Each row below holds a small network's activations on one input, seen along a few directions.
In each table, some parts of the input vary, and every possible input appears once, in random order.
Descriptions start from the smaller parts, as in this example, which fits no table here: one of 2 separate values, together with either a single point or one of 9 places along a line or (one of 6 places along a line, together with one of 8 places around a ring).
Shared parts are said once, and a part with two or three values counts as separate values.
In the rows, zero is written as 128.

Other details of the inputs vary at random and push rows far along two fixed directions, the same in every table; ignore that.

A family of inputs:
row 1: [118 183 135 136 184 139 125 122 118 179  91 123 123]
row 2: [ 90  76 152 143  40 116 106 147 234 121 166  76 184]
row 3: [135 150 157 101 151 165 172 144  89 130  79 126 155]
row 4: [143 103  78 124  52 106 122 125 164  86 202 145 106]
row 5: [182 124 133  88 169 141 168 130  46 129  88 142 125]
row 6: [ 77 115 196 124  63 165 151 182 208 153 104  58 224]
row 7: [163 146  86 129 138 103 117 124 120 171 147 128  93]
row 8: [ 80 158 171 161 215 154 108  97 101 122  76 166 127]
row 9: [154 143 103 110 143 126 149 118  80  98 128 162 100]
row 10: [138 126 109 144 169 117  99  94  96 102 142 180  82]
row 11: [107 134 155 126 130 141 149 156 141 138  99  87 166]
row 12: [115  98 131 140  77 119 116 135 173 112 157 111 150]
row 13: [ 87 121 167 166 165 134  94 114 141 129 108 135 141]
row 14: [ 82 154 187 133 160 160 143 139 131 127  67 108 176]
row 15: [ 80 168 175 127 160 166 161 147 132 135  68 101 172]
row 16: [173  82  79 135 130  83  88  94 110 101 185 172  67]
row 17: [127  93 133 120  79 112 125 145 169 119 149  98 153]
row 18: [164 130  89 123 128  96 111 123 138 174 155 116 100]
row 19: [156 108 112 139 146 112 110 101  90 104 140 168  89]
row 20: [190 130  80  84  97 132 171 136  84 104 154 159  99]
row 21: [107 177 124 137 147 134 124 129 153 176 118 118 127]
row 22: [164 143  96 103 148 125 157 132  77 110 126 140 101]
row 23: [123 122 150 117 138 132 146 147 131 137 100  90 158]
row 24: [123 115 160 144 181 130 110 101 100 122  94 144 125]
row 25: [157  99  78 121  66 102 119 121 148  86 195 146 101]
row 26: [ 89 157 174 152 202 159 123 101  94 117  68 160 132]
row 27: [169 119 104 113 136 112 140 124  78 106 133 149 103]
row 28: [151  95  83 134  70 101 101 114 155  90 197 156  88]
row 29: [ 69 143 113 136  25 130 105 172 213 232 177  48 146]
Each input here is: either a single point or (one of 4 places along a line, together with either a single point or one of 6 places along a line).
- Start at row 13 and move only the place on the line of 6, one step at a time. The first step leads to row 19. Which rows follow, in order? => row 12, row 27, row 11, row 6
- Start at row 21 and move only the place on the line of 4, one step at a time. The first step leads to row 1. Which rows follow, in order? => row 7, row 18

A family of inputs:
row 30: [115 112 114 140  87 112 104 125 178 123 167 124 119]
row 31: [ 53 161 204 160 193 168 114 118 117 153  54 122 164]
row 32: [ 69 146 197 152 176 157 126 125 156 128  69 113 182]
row 33: [153 131 132 125 194 126 128 113  55 155  93 137 109]
row 34: [149 123 140 112 153 133 141 133  86 154 101 117 133]
row 35: [145 105  95 113  59 120 135 139 134 101 177 134 115]
row 36: [106 130 122 138  91 130 116 134 151 147 150 117 129]
row 37: [110 159 171 121 193 157 158 131  94 125  59 124 159]
row 38: [152 146 100 124 158 122 131 112  85 136 128 149  91]
row 39: [105 154 157 145 200 147 120 110  86 137  82 150 120]
row 40: [175 127  90 103 133 125 151 124  65  98 141 164  87]
row 41: [105 126 132 142 117 118 108 128 176 130 142 116 138]
row 42: [138 163 136 113 181 153 153 127  62 146  85 145 118]
row 43: [106 134 145 126  81 132 136 160 205 150 131  79 175]
row 44: [188 133  92 104 152 112 155 121  77  96 129 155  97]
row 45: [121 136 145 138 174 144 124 102  76 109 101 167 115]
row 46: [143  82 109 133  90  97  97 126 153 129 172 120 114]
row 47: [138  93 140 134 136 118 115 117 118 117 127 134 130]
row 48: [132 108 120 138  94 109 116 128 183 101 159 126 136]
row 49: [160 118  76 107  62 115 133 136 123 128 184 138  97]
row 50: [136 160 124 127 188 131 135 116  87 146  99 139 114]
row 51: [ 98 134 145 125  82 142 136 153 184 150 130  89 164]
row 52: [109 133 134 120  82 133 138 156 188 147 139  89 163]
row 53: [173 104  74 104  70 107 141 132 128  91 184 142  97]
row 54: [184  75  83 102  66  95 133 138 122 105 185 126 107]
row 55: [166 136  98 129 171 103 119 105  94 115 132 160  86]
row 56: [ 73 137 165 150  92 134 118 156 229 160 122  66 189]
row 57: [132  97 103 134  70 115 111 128 165  97 184 142 114]
row 58: [158 130 111 127 175 124 128  95  70  95 121 178  88]
row 59: [ 48 148 188 155 119 162 120 152 192 170  95  80 188]
- Changing only one part turns row 43 into row 56. The same change can be made to row 42. Which row results? => row 59
- What do these inputs look like to the network? => one of 5 places around a ring, together with either a single point or one of 5 places along a line
- Change only the place on the line of 5 in row 44. List by row number the other rows that result. => row 35, row 37, row 40, row 53

A family of inputs:
row 60: [ 94 185 173 117 175 173 169 148 131 147  56 101 173]
row 61: [124 121 115 102  39 144 156 161 167 131 167 108 151]
row 62: [149 132  79 142 148  98 108 103 102  97 168 170  69]
row 63: [ 72 172 171 131 123 161 140 162 181 179  86  77 185]
row 64: [108 103  90 152  70  98  84 123 175 127 200 135  94]
row 65: [131  98 110 127  72  97 129 154 184 124 158  78 155]
row 66: [170  93  78 112  92  89 114 135 112 145 179 117  92]
row 67: [164 114 123 106 151 119 155 129  65 107 108 130 113]
row 68: [134  72 116 110  43 111 136 158 159 115 176  96 148]
row 69: [173 167  87 108 144 123 158 135  91 139 136 144  94]
row 70: [ 80 139 184 144 171 145 120 134 120 192  70  76 166]
row 71: [105 135 151 145 174 155 118 101  56 104  95 171 108]
row 72: [173 143  60 105  85 112 133 128 110 166 181 137  75]
row 73: [174  99  87 129 106  99  98 110 135 140 182 160  85]
row 74: [ 95 107 166 124  85 127 136 160 189 124 122  64 191]
row 75: [ 76 117 143 151  75 122 105 133 208  91 159 110 155]
row 76: [ 96 142 199 140 179 156 128 118 149 124  65 126 184]
row 77: [152 145 116 100 117 160 162 137  66 135 122 147 118]
row 78: [117 180 141 118 176 155 148 135  82 183  80 129 129]
row 79: [158 142 137 138 200 127 121 101  97 131 103 162 113]
row 80: [186 135  70  89  89 123 168 138  94 107 162 152  89]
row 81: [180 110  81 111 130  90 125 129  91 131 150 125  88]
row 82: [ 75 150 183 152 191 155 131 112 100 101  67 144 138]
row 83: [133 184 147 102 181 162 170 133  79 131  67 133 143]
row 84: [181 107  82 125 118  97 101 109 134 123 171 162  85]
row 85: [116 160 131 151 216 127 124  94  74 103  88 164 105]
row 86: [155 101 129 109 133 136 143 132  54 122 116 134 120]
row 87: [110  94 161 138  67 131 118 140 214 111 144 113 169]
row 88: [101 160 137 123  92 141 153 159 188 148 117  86 173]
row 89: [ 77 113 212 150 123 174 117 133 163 141  84 117 192]
row 90: [ 69 115 137 155  83 124 106 136 222  97 158 102 153]
row 91: [143 114 152 124 159 144 131 109  94 114 104 168 131]
row 92: [114 141 146 138 201 147 130  97  43  95  87 182 103]
row 93: [189 103  83 116 124 100 123 108 134  92 169 164  94]
row 94: [102 103 144 153  80 124  85 122 211 171 160 105 149]
row 95: [178 111  86 114 126  93 131 133 104 123 158 119  98]
row 96: [154 136 132 135 182 122 125 102 112 119 101 155 125]
row 97: [110 150 124 150 186 123 103 102  96 121 112 156  95]
row 98: [ 37 136 170 175 123 142  84 119 187 166 122  98 156]
row 99: [164  93  87 107  88  96 137 145 147 104 170 102 117]
- Changing only one part turns row 89 into row 96. The same change can be made to row 71. Which row results? => row 85
- Changing only one part turns row 83 into row 72. The same change can be made to row 74. Which row results? => row 70
- What do these inputs look like to the network? => one of 4 places along a line, together with one of 10 places along a line
- Change only the place on the line of 4 in row 80. List by row number the other rows that result. => row 67, row 82, row 87
- Change only the place on the line of 4 in row 66. List by row number the other rows that result. => row 64, row 73, row 78

A family of inputs:
row 100: [120  96 109 130  50 100 115 152 216 130 180  75 153]
row 101: [114 163 165 131 184 140 138 122 136 143  69 115 159]
row 102: [110 138 129 124  65 145 139 153 201 139 154 109 155]
row 103: [127 153 152 131 178 143 140 126 144 141  88 126 153]
row 104: [131 135 135 122 146 150 146 129  75 150 101 133 133]
row 105: [122  83 148 126  78 119 137 145 190  73 145 107 171]
row 106: [185  88  77 119 119 104 123  94  77  42 177 197  70]
row 107: [100 153 146 126 144 153 146 137 109 147  97 106 148]
row 108: [113 148 128 142 162 125 113 114 119 124 120 151 111]
row 109: [120 138 180 135 201 143 137 122  86 157  57 116 157]
row 110: [129  94  88 138  79 103  99 125 155 118 186 130  97]
row 111: [ 74 178 179 132 175 168 150 146 123 153  60 109 169]
row 112: [ 96  86 124 145  43 110  93 139 206 132 194 104 138]
row 113: [124 150 131 144 162 138 118 105 129 126 121 162 115]
row 114: [154 164 129 118 227 125 144 114  62 130  74 150 109]
row 115: [115 120 129 135  83 109 120 151 202 133 150  81 156]
row 116: [180 159  85 123 202 112 126  79  38 107 121 205  49]
row 117: [ 95 116 123 149 104 123 102 122 165 130 152 113 131]
row 118: [ 77 155 192 130 166 170 146 141 104 164  63 100 172]
row 119: [180  90  69 125  97  90 105 104  91 115 191 173  59]
row 120: [144 136 108 113 132 131 144 135  81 134 128 133 105]
row 121: [141  92 110 110  23 124 122 155 175 140 188 111 131]
row 122: [218 101  78 102 146 101 127 108  61 124 151 166  75]
row 123: [ 81 119 183 127 105 168 153 151 155  90  96 108 192]
row 124: [109 120 105 127  25 119 127 164 206 131 186  85 146]
row 125: [ 86 167 173 155 206 149 118 114  98 139  67 135 135]
row 126: [204 113  67 104 153  88 134 114  64 114 152 153  63]
row 127: [195  93  69 119 115 100 101  98  74 114 184 187  56]
row 128: [ 97 160 146 124 114 151 145 142 156 143 107 111 156]
row 129: [ 96 130 182 134 156 139 129 137 142 156  84  87 175]
- Changing only one part turns row 102 into row 103. The same change can be made to row 124. Which row results? => row 115
- What do these inputs look like to the network? => one of 3 separate values, together with either a single point or one of 9 places along a line
- Change only the choice among 3 separate values in row 123. List by row number the other rows that result. => row 105, row 106
- Change only the choice among 3 separate values in row 100. List by row number the other rows that result. => row 107, row 117

A family of inputs:
row 130: [177 134  97 109 154 111 136 124  87 150 129 134  99]
row 131: [113 148 143 141 178 140 118 111  82 153  96 140 116]
row 132: [144 141  83 118  80 117 132 139 160 135 174 127 110]
row 133: [152 128  87 131 134 110 117 105 113  94 160 172  81]
row 134: [166 123  98 127 158 100 114 108  95 139 137 142  91]
row 135: [145  99  96 106  43 119 140 153 150 118 182 113 126]
row 136: [120 157 138 115 139 149 159 141 120 119 102 123 145]
row 137: [113 170 134 142 185 138 125 110 103 139  97 146 115]
row 138: [ 87 113 149 140  59 136 124 145 220  98 152 106 172]
row 139: [ 99 151 157 130 144 154 134 139 118 170  94 109 148]
row 140: [125 119 130 138 149 129 112 111  98 120 127 152 107]
row 141: [ 86 111 176 140 110 151 125 135 153 118 110 115 170]
row 142: [160  81 109 121  82 101 121 130 155  96 169 127 127]
row 143: [140 115 135 137 172 115 112 110 107 121 115 141 116]
row 144: [ 93 131 188 124 133 151 149 159 159 148  77  73 197]
- Changing only one part turns row 133 into row 143. The same change can be made to row 132. Which row results? => row 130
- What do these inputs look like to the network? => one of 3 separate values, together with one of 5 places around a ring
- Change only the place on the ring of 5 in row 141. List by row number the other rows that result. => row 131, row 135, row 139, row 140
